These are the activations of a small neural network, seen along a few directions. Each row is one input.
In each table, some parts of the input vary, and every possible input appears once, in random order.
A made-up example of a description, with smaller parts first: one of 2 separate values, together with either a single point or one of 11 places around a ring or (one of 6 places along a line, together with one of 8 places around a ring).
Shared parts are said once, and a part with two or three values counts as separate values.

Other details of the inputs vary at random and push rows far along three fixed directions, the same in every table; ignore that.

Table:
x1: [ 19   9 -19 -16 -31 -26  -9  -8 -37 -10  -5]
x2: [ -8  -1  10 -20 -10 -15  25  10   9   9  -7]
x3: [ 39  29  -5  60  10 -18   5  -9 -56 -16   4]
x4: [ 10  19  31  77  23  -1  54  17 -32  -9 -11]
x5: [ 39  25 -10  -4 -25 -48   7 -13 -64  -8  -4]
x6: [  6  -7 -17 -45 -30 -20  10   9 -13  12 -19]
x7: [  8  13  18  17 -13 -20  40   5 -30  -8 -16]
x8: [-12 -10  -2 -48  -8   2  45  36  40  40 -26]
x9: [  9   9  23  -7 -10 -21  44   4 -16   7 -16]
x10: [ -4  11  11 -57 -34 -45   7 -33 -30  -1  -3]
x11: [ 13  11  -1  26 -11 -12  58  33 -36   7 -30]
x12: [ 10  18  13 -19 -33 -50  51   5 -32   2 -11]
x13: [ 28  27   4  27   7 -32 -37 -43 -27 -27  36]
x14: [-18 -13   9 -66 -10  -7  25  18  41  27 -13]
x15: [  6 -18 -20 -37 -13   3 -85 -44   4 -18  28]
x16: [ -7 -13   6  62  49  62 -10  14  27  -3   4]
x17: [ -5  -7 -12 -35 -18 -12   3   8  17  16  -5]
x18: [  1   4  13  15  -7  -9  15  -3 -16  -9   0]
x19: [-37 -15   1  34  49  64  20  40  39  19 -20]
x20: [-23 -34  -5 -39   4  27 -58 -20  52  -1  16]
x21: [ 19  20   8  84  27   7  59  37 -39   0 -22]
x22: [  3 -10  -2 -16  -6   8 -12  -2  -2   0  -1]
x23: [-18 -27 -25 -47  14  33 -68  -7  73  14  20]
x24: [-43 -12   0  20  44  54   4  26  58  22  -3]
x25: [-14 -23  -8  -1   6  38 -23   6  25  -7  -2]
x26: [-17 -16  14   6  24  32  -6   7  36   5   3]
x27: [-15 -22   2 -41 -23  11  38  31  13  20 -31]
x28: [ 17  20 -10  59  12   4 -29 -13 -15 -23  23]
x29: [ 14  19   8  52  23  -6 -32 -24 -12 -24  32]
x30: [  7  11  -8 105  48  39 -40  -4   9 -25  34]
x31: [  12   20  -16  -22   -9  -42 -110  -96  -25  -42   66]
x32: [  0   6   2 -40 -30 -30  13  -4  -5   0  -2]
x33: [-14  -9  -7 -34  -7   8 -33 -24  -2  -5   9]
x34: [-19 -14  -6  11  26  35  -7  25  49  18   1]
x35: [ -6 -18  -1 -63 -36 -14  32  16  -2  17 -29]
Each input here is: one of 5 places around a ring, together with either a single point or one of 6 places along a line.
Changing only the place on the ring of 5 turns x25 into x32. The same change can be made to x35. Which row results? -> x2
Which other rows does x21 become when the place on the line of 6 takes its other values? List them by row number. -> x1, x3, x5, x6, x11
Which other rows does x28 become when the place on the line of 6 takes its other values? List them by row number. -> x8, x17, x23, x30, x34
Which other rows does x10 become when the place on the ring of 5 takes its other values? List them by row number. -> x19, x24, x31, x33

Table:
x36: [ 15  36  15  11 -13 -55  84  33 -13  22 -15]
x37: [-11   0 -12   8  11  17 -29 -12   4   2   7]
x38: [ 19  31  35  10  -7 -46  56 -14 -68 -11 -11]
x39: [ 31  13  14  71  14  -1 -23 -28 -40 -29  24]
x40: [  1  -2   4 -58  -4 -15  46  32  15  38 -28]
x41: [ 22  28 -32  84  14  11 -57 -29 -45 -44  32]
x42: [-35  -7  12  23  37  48  71  55  34  37 -41]
x43: [ 12  13   8  82  19   6 -56 -46 -45 -51  37]
x44: [ 13 -18 -22 -97 -69 -34 -18 -16 -11  -2  -7]
x45: [-67 -37  19 -15  44  61 -41   4 121   4  26]
x46: [ 21  16  -2  72  15   2  63  52 -21   8 -25]
x47: [-28 -21  17 -20 -12  13  77  51  14  22 -47]
x48: [  -5  -21  -12  -92  -21  -14 -100  -73   21  -17   34]
x49: [ -4 -12  19 -19 -24  -7  77  41 -10  23 -39]
x50: [ 38  30   4   3 -37 -62  78  27 -67  13 -31]
x51: [ 41  25  -6  71  21 -10 -28 -16 -33 -18  24]
x52: [ -1 -25 -40 -24   5  38 -59  10  54   2  10]
x53: [-36 -12  -1  40  31  55  37  49  30  23 -26]
x54: [ -4 -13   2 -96 -50 -37 -24 -38 -11   0  -2]
x55: [ 10  -1  -8 -45 -45 -29 -17 -25 -32 -23  -1]
x56: [-31  -8  34  39  34  38  49  43  67  19  -4]
x57: [-59 -21 -10 -22  32  44 -27  15 101  25  17]
x58: [ 13  36  -2  63  36  -4 -18 -29 -48 -19  23]
x59: [-30 -27 -32  -2  19  52 -52   6  46   5   6]
x60: [  22   -2  -21 -113  -51  -55  -27  -24   -4   19   -3]
x61: [  6 -18 -12  40  18  32 -60 -16  12 -25  27]
x62: [ 29  19  19  51  24  -9 -17 -33 -44 -27  26]
x63: [ 18  -1   9 -62 -43 -41  14 -18 -27   5 -11]
Changing only one part turns x52 into x41. The same change can be made to x36. Which row results? -> x57
What is each input in this table made of? -> one of 4 places along a line, together with either a single point or one of 6 places along a line
Which other rows does x60 become when the place on the line of 6 takes its other values? List them by row number. -> x40, x46, x50, x51, x52
Which other rows does x49 become when the place on the line of 4 takes its other values? List them by row number. -> x43, x50, x53

Table:
x64: [ 18  26 -10   4  -9 -34  37  20 -12  18  -7]
x65: [ 21 -22 -14   6 -15   9 -52 -14   3 -22  18]
x66: [-12  -9 -21  25   8  38 -20  10   1 -10  -4]
x67: [-23 -17  26  21  22  36 -14 -15  10 -14   4]
x68: [ -2 -10 -20   7  38  33 -73 -14  63   7  38]
x69: [ 14  31  -4   2   9 -40 -41 -48 -22  -6  36]
x70: [ -1  10  20 -31   0 -28  -2 -21   6  -4  16]
x71: [ -9  -5  22  49  31  43  75  55  -4  11 -40]
x72: [ 23   1  -6 -26  -6 -19 -60 -36  21 -16  39]
x73: [ 20  -2  12 -51 -55 -50  26  -1 -10   4  -4]
x74: [-18 -12  -4 -39 -16   3  39  43  53  28 -20]
x75: [ -1  36 -11  60  32  -3 -14 -26 -49 -15  14]
x76: [-28  10  12  90  56  43  -5  12  39 -13  23]
x77: [ 26  12 -18  18 -27 -23  18  15 -32  -7 -11]
x78: [ 14  -3 -39 -52 -31 -22 -17   7   2  18  -8]
x79: [-51 -44  12 -63  -4  40   6   9  49  17 -20]
x80: [ 20 -14 -16 -58 -30 -18 -25  -7   7   2   0]
x81: [  7 -29   0  14   3  32 -20  12  28  -8  -1]
x82: [ -4 -32   7 -56 -17   6 -31  -4  57   4  10]
x83: [ 18  21 -32  41  10   0 -35 -19 -49 -16  11]
x84: [-49 -15 -13 -60  17  21  -5  20  78  41  -3]
x85: [ -2 -26 -10 -62 -45  -5 -22 -13 -14  -5  -9]
x86: [ -5  -3 -10  77  58  63 -13  20   0   3  -4]
x87: [ 20   2  18 -10 -40 -27  45   4 -63 -10 -30]
x88: [-14  21   7  28   2  -6  36  -1 -37 -10 -13]
x89: [-35 -10  45  18  12  17  98  54  33  27 -33]
x90: [  2  30   9 -16 -10 -40  55  -6 -59  19 -25]
x91: [ 39  17 -24  11  -6 -27 -30 -19 -34  -6  13]
x92: [  1  22  31  10   3 -22  66   2 -49  -1 -24]
x93: [ 12  14  32  44  10 -19 -25 -41 -17 -35  35]
What is each input in this table made of? -> one of 5 places around a ring, together with one of 6 places around a ring
Changing only the place on the ring of 5 turns x64 into x83. The same change can be made to x74. Which row results? -> x66
Which other rows does x70 become when the place on the ring of 5 takes its other values? List them by row number. -> x71, x72, x80, x92
